Each row below holds a small network's activations on one input, seen along a few directions.
Each table varies a few parts of the input and shows all the possible inputs, shuffled.
A made-up example of a description, with smaller parts first: one of 4 places along a line, together with either a single point or one of 11 places along a line or (one of 3 separate values, together with one of 5 places around a ring).
Shared parts are said once, and a part with two or three values counts as separate values.
(in the rows, 128 means zero)

Other details of the inputs vary at random and push rows far along two fixed directions, the same in every table; ignore that.

Rows:
r1: [125 124 136 134 127 114 118 126 142 131 121 125]
r2: [134 126 121 122 132 140 137 131 111 128 134 135]
r3: [137 129 134 120 134 136 125 133 113 136 129 136]
r4: [118 133 134 130 127 116 116 127 142 122 120 126]
r5: [121 132 126 134 124 117 140 117 146 125 125 120]
r6: [123 134 123 125 119 113 134 120 146 126 123 118]
r7: [116 130 135 129 128 118 117 134 144 122 120 125]
r8: [135 130 120 118 127 142 147 133 115 125 135 133]
r9: [138 127 125 123 134 144 137 127 114 132 132 133]
r10: [115 128 134 137 131 121 122 133 145 119 121 128]
r11: [133 131 121 118 127 141 147 128 113 126 135 135]
r12: [117 131 138 139 131 120 122 124 143 121 123 127]
r13: [131 133 138 115 133 141 124 132 117 129 130 137]
r14: [123 130 125 134 126 112 118 125 142 133 124 124]
r15: [137 131 125 119 128 145 147 125 116 130 133 133]
r16: [122 134 127 125 121 114 134 118 146 127 125 116]
r17: [134 133 122 109 124 138 142 129 113 129 135 132]
r18: [134 128 123 119 130 135 126 134 110 136 136 136]
r19: [121 131 124 125 121 115 135 127 147 126 122 117]
r20: [137 130 132 127 136 134 131 131 111 130 133 140]
r21: [135 128 121 113 129 137 132 131 111 131 134 132]
r22: [123 130 129 134 128 113 119 123 142 135 126 122]
r23: [133 127 129 127 135 134 130 135 111 130 131 142]
r24: [125 122 136 143 129 117 123 125 143 128 121 128]
r25: [122 127 130 143 130 113 122 127 139 126 120 128]
r26: [137 129 122 127 133 137 131 131 112 132 136 140]
r27: [140 126 129 119 129 138 126 130 115 137 137 137]
r28: [139 127 126 119 125 144 146 124 118 127 137 136]
r29: [117 131 134 139 129 119 121 126 143 119 121 129]
r30: [123 129 134 135 128 111 118 126 139 130 121 123]
r31: [128 132 133 115 132 138 124 135 114 125 131 140]
r32: [128 131 133 123 135 140 129 134 115 123 132 143]
r33: [134 126 123 127 133 138 131 133 111 133 136 139]
r34: [136 128 133 127 137 138 131 132 114 133 130 140]
r35: [120 124 130 141 132 114 123 134 141 126 120 127]
r36: [121 125 124 136 131 117 131 129 146 126 121 123]
r37: [121 126 131 133 129 111 118 135 141 129 119 124]
r38: [137 129 128 119 132 139 126 131 113 140 134 134]
r39: [126 124 130 129 125 117 125 120 147 131 123 120]
r40: [125 123 130 142 129 119 124 123 146 132 125 127]
r41: [138 129 126 114 131 141 132 128 114 135 132 130]
r42: [141 130 127 109 123 140 141 125 118 130 136 133]
r43: [131 132 138 123 136 144 130 131 118 126 131 141]
r44: [123 128 127 137 130 117 131 120 144 127 124 121]
r45: [115  81  92 188  57 175  85 128  66  88 145  24]
r46: [132 135 137 115 133 138 125 131 114 126 134 138]
r47: [122 132 122 134 122 116 139 119 146 123 123 122]
r48: [119 127 140 131 126 120 117 125 146 124 122 125]
r49: [122 127 124 128 128 114 126 130 145 129 121 119]
r50: [137 131 129 119 132 131 124 134 110 131 131 139]
r51: [135 125 123 127 134 139 131 138 113 132 136 138]
r52: [122 126 130 142 131 120 124 124 144 134 122 124]
r53: [140 123 126 122 131 143 137 126 115 129 136 136]
r54: [120 127 131 134 128 111 118 130 139 130 119 126]
r55: [122 132 128 125 122 119 134 119 148 131 120 116]
r56: [121 127 125 133 128 113 119 133 144 133 123 123]
r57: [124 130 124 128 126 113 125 122 144 128 122 120]
r58: [138 129 120 122 131 139 137 128 112 127 135 135]
r59: [124 130 127 129 127 114 125 121 144 130 124 118]
r60: [133 128 138 123 134 142 130 130 120 124 133 144]
Description of these inputs: one of 2 separate values, together with one of 5 places along a line, together with one of 6 places along a line.
- The inputs of r49 and r21 match in every part but the place on the line of 6. If r36 is changed in the same way as r49 into r21, which row does it become? => r2
- A walk changes only the place on the line of 6. It starts at r24 and steps to r34. List the rest of the walk in order. => r20, r25, r23, r35
- Which other rows does r51 become when the choice among 2 separate values takes its other values? List them by row number. => r56
- Which other rows does r20 become when the place on the line of 5 takes its other values? List them by row number. => r5, r12, r44, r45
- Which other rows does r60 become when the choice among 2 separate values takes its other values? List them by row number. => r48
- Which other rows does r9 become when the place on the line of 5 takes its other values? List them by row number. => r15, r34, r43, r52

Rows:
r61: [106 129 141 146 135  87  96 129 173 134 103 118]
r62: [173 168 139  42 174 143 204 117 130 166 146 212]
r63: [135 104 117 135 109 168 104 149  69 113 141 108]
r64: [108 145 108 111 105  85 159 105 191 124 112  93]
r65: [176 162 137  55 191 123 167 139 110 183 147 229]
r66: [103 132 146 143 133  86  94 126 172 134 106 117]
r67: [136 108 110 151 108 178 137 129  74 103 147 108]
r68: [146 108 104 136  99 170 130 130  71 122 149  97]
r69: [142 111 108 141 102 172 137 127  72 108 147 101]
r70: [103 125 133 172 139  99 128 120 180 122 110 128]
r71: [103 132 148 145 129  88  96 124 173 129 105 122]
r72: [134 115 127 130 105 168  96 141  69 106 145 107]
r73: [101 126 145 156 134  97 116 127 179 120 107 124]
- What is each input in this table made of? => either one of 2 separate values or one of 5 places along a line or one of 6 places along a line

Rows:
r74: [130 134 156 121 151 121  82 152 107 136 126 162]
r75: [137 135 131 113 132 140 158 117 132 128 133 145]
r76: [129 140 126 107 135 134 156 132 127 121 128 144]
r77: [137 140 115  98 132 121 147 132 123 138 130 137]
r78: [133 129 145 121 150 124  97 148 112 142 128 158]
r79: [ 59 122 153 192 103  65  82 103 237 100  80  62]
r80: [131 142 150  97 137 136 115 129 124 136 129 142]
r81: [ 71 118 129 182  98  64 117 104 239 100  88  64]
r82: [146 136 127 104 129 130 149 111 129 144 136 136]
r83: [137 123 137 144 154 137 132 137 120 141 131 160]
r84: [131  76  78 152  32 210  96 136  29  77 159   6]
r85: [143 123 132 130 149 128 123 137 119 154 131 152]
r86: [140 135 131 118 134 139 159 111 131 130 135 145]
r87: [144 135 131 123 137 139 160 112 130 134 135 143]
r88: [142  76  80 166  38 207  99 120  28  92 160   6]
r89: [140 125 137 125 152 126 110 140 116 147 129 154]
r90: [124 133 161 135 155 130  93 152 108 123 126 170]
r91: [141 139 109 106 133 122 148 126 125 144 137 140]
r92: [127 128 149 136 155 133 108 148 114 128 128 167]
r93: [132 139 118 118 138 129 158 129 125 127 135 147]
r94: [143 136 126  98 127 131 148 117 131 142 134 137]
r95: [ 73 121 113 194 104  55 119 102 232 110  91  69]
r96: [135 140 121  92 130 124 146 132 126 135 129 136]
r97: [138 140 113 103 132 120 149 129 123 141 136 138]
r98: [131 139 120 112 137 130 156 132 125 124 129 146]
r99: [134 124 141 140 157 135 120 139 117 134 129 162]
- What is each input in this table made of? => one of 2 separate values, together with either a single point or one of 4 places along a line or one of 8 places along a line
- The inputs of r94 and r75 match in every part but the choice among 2 separate values. If r84 is changed in the same way as r94 into r75, which row does it become? => r81
- Which other rows does r74 become when the choice among 2 separate values takes its other values? List them by row number. => r90
- Which other rows does r76 become when the choice among 2 separate values takes its other values? List them by row number. => r96
